A small network was trained on invented records. Each row is its activation on one of them, seen along a few directions.
After each row come some of the record's fields: D, W, F, P, J, M, U.
Not every record has every field; a missing one is written none.
Other fields move the rows too, some of them a lot.
In the rows, 500 means zero.
Random noise pushes rows far along 4 fixed directions. That doesn't count. These rows show it; they differ only by the noise:
[504,495,484,510,515,457,505,438,490,488,480,496,486,513,492,484,486]
[519,566,480,478,483,398,522,530,528,468,450,619,477,504,587,486,492]
[515,538,461,465,451,403,490,543,520,495,446,566,518,462,517,525,464]
[479,403,527,536,452,415,517,428,499,653,457,529,534,575,554,537,334]
[445,430,518,553,532,546,469,365,461,530,515,434,502,540,443,486,510]
[532,475,504,535,546,414,566,386,492,510,476,514,449,583,559,452,428]

[605,469,503,535,761,504,602,251,467,347,573,423,230,613,627,461,504] -> (D d2; W w5; F f3; P p3; J j1; M m3; U u7)
[617,528,449,537,490,288,560,520,495,406,459,520,363,498,565,408,549] -> (D d4; W w5; F f1; P p3; J none; M m3; U u4)
[552,456,505,531,432,332,581,480,508,617,428,573,509,590,586,483,315] -> (D d2; W w4; F f2; P p3; J none; M m2; U u4)
[634,613,427,440,613,426,530,541,534,270,510,484,368,438,520,504,574] -> (D d4; W w5; F f1; P p3; J none; M m3; U u7)
[581,646,390,361,630,536,425,527,526,200,530,481,349,344,475,625,642] -> (D d2; W w5; F f2; P p3; J none; M m2; U u7)
[579,592,460,489,540,446,510,470,459,356,501,377,475,444,315,430,560] -> (D d2; W w2; F f2; P p2; J none; M m1; U u4)
[482,501,485,449,567,640,406,427,455,415,549,321,513,407,295,589,524] -> (D d2; W w2; F f2; P p2; J none; M m1; U u7)
[677,462,443,490,731,471,648,298,457,359,537,203,425,542,251,430,394] -> (D d4; W w1; F f1; P p3; J none; M m2; U u7)
[574,664,526,449,652,556,597,482,513,312,532,509,456,538,498,420,538] -> (D d3; W w2; F f2; P p2; J none; M m1; U u7)
[433,526,477,413,616,757,394,465,486,381,588,307,590,369,166,596,606] -> (D d4; W w1; F f2; P p2; J none; M m1; U u7)
[687,362,429,462,490,248,582,438,524,607,437,393,455,522,519,645,149] -> (D d2; W w5; F f1; P p3; J none; M m3; U u7)
[391,622,542,487,446,669,519,649,537,503,559,629,661,499,367,431,664] -> (D d2; W w1; F f1; P p3; J none; M m2; U u1)
[363,457,510,527,439,684,337,528,467,505,526,504,528,438,469,535,705] -> (D d4; W w4; F f3; P p1; J j3; M m2; U u7)
[349,642,521,431,345,616,332,779,561,465,470,781,569,376,624,577,735] -> (D d4; W w4; F f2; P p3; J none; M m2; U u7)
[430,280,576,648,547,549,506,272,409,668,549,335,462,642,452,451,426] -> (D d4; W w5; F f3; P p3; J j1; M m3; U u4)
[549,523,496,506,502,375,588,483,519,524,444,567,502,576,578,436,404] -> (D d4; W w3; F f2; P p3; J none; M m2; U u4)
[643,550,424,516,591,381,552,404,441,331,519,397,290,476,547,377,614] -> (D d4; W w5; F f3; P p3; J j1; M m3; U u1)
[465,437,468,490,391,560,404,600,466,564,479,415,614,395,353,555,514] -> (D d4; W w4; F f3; P p1; J j3; M m2; U u7)
[555,501,503,425,604,461,578,429,545,495,500,489,474,535,486,581,338] -> (D d4; W w1; F f2; P p2; J none; M m1; U u7)
[397,562,588,481,678,709,509,404,524,424,578,517,483,577,466,493,600] -> (D d3; W w1; F f2; P p2; J none; M m1; U u7)
[640,599,421,486,583,341,682,520,512,340,457,518,401,524,495,345,489] -> (D d4; W w1; F f3; P p2; J j1; M m1; U u4)
[573,600,369,439,447,431,391,613,463,324,495,432,407,287,443,491,714] -> (D d4; W w5; F f3; P p3; J j1; M m3; U u1)
[516,591,396,364,512,581,365,630,513,335,524,456,483,286,398,643,625] -> (D d4; W w5; F f3; P p3; J j1; M m3; U u7)
[524,572,467,504,489,470,454,503,476,391,503,484,445,427,519,420,657] -> (D d4; W w3; F f2; P p3; J none; M m2; U u1)
[693,561,415,420,521,300,564,524,522,403,461,524,360,482,626,528,432] -> (D d4; W w5; F f3; P p1; J j2; M m2; U u7)
[481,491,458,528,364,444,364,570,460,488,478,464,479,363,504,485,647] -> (D d4; W w3; F f2; P p3; J none; M m2; U u1)
[519,730,565,377,486,456,561,711,609,437,464,829,524,515,716,547,460] -> (D d4; W w2; F f2; P p2; J none; M m1; U u7)
[577,562,504,464,527,376,565,587,574,463,475,663,431,541,681,538,475] -> (D d4; W w5; F f1; P p3; J none; M m3; U u7)
[397,314,507,515,566,704,368,323,447,588,581,262,510,484,361,652,463] -> (D d3; W w5; F f3; P p3; J j1; M m3; U u7)
[399,640,560,475,619,667,426,523,543,339,567,729,321,531,777,513,756] -> (D d4; W w5; F f3; P p3; J j1; M m3; U u7)
[454,492,542,544,324,352,433,607,529,619,435,725,451,498,809,506,522] -> (D d4; W w3; F f2; P p3; J none; M m2; U u1)
[646,579,403,337,443,241,546,624,594,493,378,658,475,433,677,652,259] -> (D d2; W w3; F f2; P p3; J none; M m2; U u7)
[474,502,560,523,608,589,521,402,512,469,533,567,453,601,632,470,541] -> (D d4; W w3; F f2; P p3; J none; M m2; U u7)
[438,294,577,624,562,483,526,278,497,678,521,438,456,665,601,524,359] -> (D d4; W w1; F f3; P p1; J j4; M m2; U u7)
[477,434,484,492,394,534,409,557,489,571,481,401,633,420,325,584,481] -> (D d4; W w4; F f1; P p2; J none; M m1; U u7)
[435,456,462,515,467,578,371,500,450,480,528,384,507,401,357,525,617] -> (D d4; W w5; F f3; P p3; J j1; M m3; U u4)
[400,523,593,500,568,691,433,442,486,465,571,507,495,521,484,538,596] -> (D d4; W w2; F f2; P p2; J none; M m1; U u7)
[449,419,562,495,507,525,501,425,539,644,485,558,548,606,628,582,341] -> (D d3; W w3; F f2; P p3; J none; M m2; U u7)
[494,349,549,576,537,413,579,374,525,672,485,450,521,637,567,514,293] -> (D d3; W w1; F f3; P p1; J j4; M m2; U u7)
[372,384,570,614,576,711,496,309,424,550,586,304,576,583,246,401,565] -> (D d4; W w1; F f2; P p2; J none; M m1; U u4)
[533,448,422,416,503,491,423,457,508,486,480,390,514,402,432,647,414] -> (D d4; W w3; F f2; P p3; J none; M m2; U u7)
[425,513,576,607,509,623,518,507,439,482,569,468,523,541,409,307,715] -> (D d3; W w1; F f1; P p3; J none; M m2; U u1)
[613,428,348,388,464,383,435,496,494,489,437,279,533,330,333,665,315] -> (D d4; W w3; F f2; P p3; J none; M m2; U u7)
[511,515,587,526,647,494,610,364,540,505,503,645,401,707,760,451,432] -> (D d4; W w3; F f2; P p3; J none; M m2; U u7)
[400,464,584,514,608,668,498,404,506,538,558,456,556,572,404,530,474] -> (D d4; W w1; F f2; P p2; J none; M m1; U u7)

Which values does each new row have?
[510,408,491,531,481,519,483,450,471,537,497,466,473,517,530,506,505] -> (D d4; W w4; F f3; P p1; J j3; M m2; U u7)
[422,307,519,584,502,561,413,379,472,615,538,336,532,494,405,569,482] -> (D d4; W w1; F f3; P p1; J j4; M m2; U u7)
[490,473,584,638,582,467,551,316,449,492,529,541,330,653,731,313,611] -> (D d4; W w3; F f2; P p3; J none; M m2; U u1)
[537,509,381,356,409,450,369,631,530,479,440,460,577,290,399,706,434] -> (D d2; W w3; F f2; P p3; J none; M m2; U u7)
[588,486,423,391,463,334,495,571,550,529,445,546,438,427,613,685,313] -> (D d4; W w5; F f3; P p3; J j1; M m3; U u7)
[545,415,477,476,509,407,528,423,515,578,455,470,493,527,568,582,313] -> (D d4; W w3; F f2; P p3; J none; M m2; U u7)
[523,384,520,567,514,416,584,357,464,632,468,400,539,618,455,441,319] -> (D d4; W w3; F f2; P p3; J none; M m2; U u4)
[560,426,469,475,588,476,525,399,488,506,514,377,413,518,514,573,380] -> (D d3; W w5; F f3; P p3; J j1; M m3; U u7)
[519,482,505,462,531,434,518,484,539,537,487,577,394,541,693,598,391] -> (D d3; W w5; F f3; P p3; J j1; M m3; U u7)
[615,481,477,408,537,364,635,495,558,584,443,446,592,537,421,584,161] -> (D d3; W w1; F f2; P p2; J none; M m1; U u7)
[545,475,435,492,431,414,484,503,479,517,451,436,539,452,392,511,437] -> (D d2; W w4; F f2; P p3; J none; M m2; U u4)
[431,541,442,399,467,612,322,618,516,436,520,479,504,324,453,664,617] -> (D d3; W w5; F f3; P p3; J j1; M m3; U u7)
[396,626,584,428,460,622,447,667,553,511,503,674,608,478,549,573,528] -> (D d3; W w2; F f2; P p2; J none; M m1; U u7)
[478,402,498,468,478,462,481,436,525,639,458,471,554,528,546,628,300] -> (D d3; W w3; F f2; P p3; J none; M m2; U u7)
[495,701,417,378,545,542,411,616,554,246,483,600,434,353,557,524,733] -> (D d3; W w3; F f2; P p3; J none; M m2; U u7)
[452,581,502,538,490,541,401,508,462,378,520,539,423,438,567,390,780] -> (D d4; W w3; F f2; P p3; J none; M m2; U u1)
[382,537,540,535,516,643,434,481,473,467,529,489,572,506,383,426,674] -> (D d4; W w3; F f2; P p3; J none; M m2; U u4)
[447,600,488,492,501,522,446,532,510,387,488,591,463,467,536,447,685] -> (D d4; W w3; F f2; P p3; J none; M m2; U u4)
[495,569,506,494,496,454,591,553,530,485,473,566,560,534,442,422,475] -> (D d4; W w1; F f2; P p2; J none; M m1; U u4)
[396,301,529,594,437,527,377,393,436,662,518,416,461,514,493,576,472] -> (D d2; W w5; F f3; P p3; J j1; M m3; U u4)
[565,488,381,486,495,435,429,484,443,376,495,315,409,355,347,495,590] -> (D d4; W w5; F f3; P p3; J j1; M m3; U u4)
[491,616,398,385,476,602,365,611,504,313,489,458,535,302,345,570,688] -> (D d4; W w4; F f2; P p3; J none; M m2; U u7)
